These are the activations of a small network on made-up records, seen along a few directions, one row for each record.
Records have a field called C. Each example row is followed by its value.
The word absent means that the record has no C.
Other fields move the rows too, some of them a lot.
In the rows, 500 means zero.
Random noise pushes rows far along 6 fixed directions. That doesn't count. These rows show it; they differ only by the noise:
[527 609 530 394 527 566 487 555 454 405 547 486 566 527 518 470 420 408
 526 422]
[513 365 461 588 525 420 456 480 533 481 440 595 447 524 450 500 611 440
 436 647]
[512 447 473 522 449 511 488 504 497 383 496 420 521 363 624 521 510 569
 452 404]
[458 575 430 523 411 501 539 657 381 344 427 473 325 458 565 400 421 535
 525 501]
[433 348 441 609 427 380 397 516 513 426 451 729 574 545 484 553 611 516
 466 695]
[543 802 381 513 314 599 510 812 319 714 522 587 279 655 592 358 230 458
 502 421]
[508 534 633 210 739 564 636 389 492 203 545 349 654 452 428 397 495 277
 546 469]
[465 523 494 356 561 513 692 518 418 339 466 407 430 437 513 321 452 401
 495 543]

[539 470 520 501 616 471 590 423 526 535 449 382 334 499 445 412 556 421
 453 576] -> c2
[420 348 402 711 385 372 524 486 521 585 390 556 356 434 500 474 626 680
 463 674] -> c9
[471 441 418 504 494 494 718 499 481 692 437 461 288 499 497 356 501 499
 426 586] -> c6
[381 529 561 388 447 506 484 455 492 308 559 535 766 455 485 622 505 632
 677 470] -> c12
[431 507 524 413 421 485 365 523 478 365 593 724 856 562 553 594 472 491
 527 510] -> absent
[545 376 576 377 631 537 667 287 607 642 577 379 620 407 490 516 573 459
 456 452] -> c5
[412 429 461 499 493 408 660 489 453 493 445 484 360 471 445 350 524 491
 501 646] -> c8
[537 432 473 637 424 439 451 490 563 749 499 608 492 575 496 535 552 543
 449 570] -> c1
[533 428 615 478 661 519 540 310 607 315 466 276 521 333 411 588 635 571
 572 441] -> c4
[421 513 467 475 495 517 665 496 483 538 441 442 381 450 473 433 473 555
 527 554] -> c7
[327 533 512 396 406 463 559 495 433 472 544 705 747 567 466 478 479 528
 584 622] -> c9
[586 430 503 517 565 510 664 412 558 700 468 347 340 408 499 451 539 540
 433 467] -> c5
[505 508 518 439 555 524 601 446 540 507 539 395 534 473 509 463 491 492
 475 446] -> c8
[446 511 532 431 551 471 539 432 547 534 524 618 633 599 404 506 505 450
 539 640] -> c4
[491 538 501 506 483 491 540 496 476 687 497 615 470 626 417 458 498 436
 525 608] -> c2
[464 573 543 579 472 481 305 560 504 359 508 574 558 541 472 646 500 624
 653 478] -> c11
[403 380 427 553 427 402 610 462 531 697 468 591 492 477 523 455 540 580
 412 694] -> c7
[478 647 494 391 398 575 531 560 445 513 599 464 607 508 639 482 320 540
 537 314] -> c1
[368 763 573 343 541 539 426 639 382 250 518 617 584 707 367 486 359 400
 774 558] -> c11
[396 608 545 433 456 506 468 544 486 359 516 581 630 561 419 552 451 575
 709 523] -> c12
[365 334 335 645 289 338 644 545 453 746 422 652 342 456 583 387 549 657
 416 713] -> c6
[478 282 533 614 528 406 463 325 636 507 482 478 622 363 520 615 708 617
 449 535] -> c3
[538 567 488 565 485 537 492 558 497 601 442 373 353 480 482 521 470 566
 513 423] -> c10
[445 373 515 468 466 489 542 371 581 476 515 471 680 374 588 617 578 632
 486 441] -> c5
[624 480 504 512 561 534 459 490 533 595 538 490 469 531 511 491 485 366
 389 446] -> absent
[473 516 518 485 544 461 518 494 491 629 491 647 507 682 307 457 536 380
 547 659] -> c8
[391 659 459 455 394 538 608 597 408 457 494 493 449 488 523 401 382 614
 625 465] -> c9
[492 399 483 500 476 449 579 387 583 675 526 579 585 506 498 507 568 534
 475 559] -> c1
[531 559 541 530 534 537 375 493 555 549 546 510 529 574 481 605 480 470
 552 432] -> c11
[507 665 540 563 454 548 252 596 524 418 532 527 533 615 432 681 452 552
 677 394] -> c12
[622 515 629 339 741 592 486 282 643 687 628 396 711 561 417 547 540 283
 462 368] -> c3
[464 400 485 762 424 441 279 536 511 272 408 482 364 387 516 684 617 732
 571 432] -> c3
[473 611 642 283 691 549 597 408 514 520 553 516 661 602 291 465 493 349
 611 588] -> c7
[442 446 560 458 606 476 531 379 559 280 467 397 522 423 431 530 562 491
 573 531] -> c4
[357 707 459 421 280 512 529 698 368 709 590 795 711 692 509 488 305 582
 607 587] -> c10
[419 424 580 333 582 519 605 345 505 205 539 361 725 353 557 521 537 573
 537 452] -> c2
[428 590 482 583 332 539 328 594 519 476 512 562 607 501 542 711 476 729
 629 382] -> c10
[347 515 427 536 367 415 528 624 396 345 425 529 443 465 578 445 468 653
 549 565] -> c6
[477 440 463 497 332 506 409 516 495 480 597 611 782 424 707 591 445 616
 420 387] -> absent

Here are new rows. What is C for each?
[604 410 522 555 637 513 497 351 655 615 491 287 396 400 450 585 606 487
 457 403] -> c10
[516 441 428 505 444 490 606 522 468 554 491 488 439 426 613 408 464 485
 376 501] -> absent
[528 610 508 506 512 513 459 540 526 582 505 529 459 619 415 530 456 485
 564 515] -> c12
[486 440 446 542 462 490 672 432 509 746 470 453 373 447 492 410 552 542
 434 565] -> c9
[576 470 585 371 657 573 677 312 556 584 570 276 573 387 482 443 531 451
 433 393] -> c9
[441 634 498 392 509 486 572 578 462 658 530 701 558 734 406 423 407 386
 563 656] -> c5
[298 518 400 484 200 449 624 574 411 653 526 739 731 518 653 484 396 693
 487 629] -> c4
[358 366 610 448 685 393 499 310 602 173 443 570 652 508 256 547 734 462
 664 734] -> c9
[459 483 520 448 434 503 579 404 543 640 582 500 671 426 561 529 480 564
 499 470] -> c4
[417 632 483 466 358 534 426 593 467 612 593 723 705 678 489 580 417 539
 572 495] -> c8
[540 500 513 500 510 510 391 525 511 490 546 603 594 577 491 540 492 413
 471 505] -> absent
[572 613 487 463 465 592 511 489 518 873 624 602 605 669 514 536 413 422
 463 439] -> c2
[383 572 536 453 514 466 568 552 440 396 464 551 496 546 432 406 479 495
 607 612] -> c3
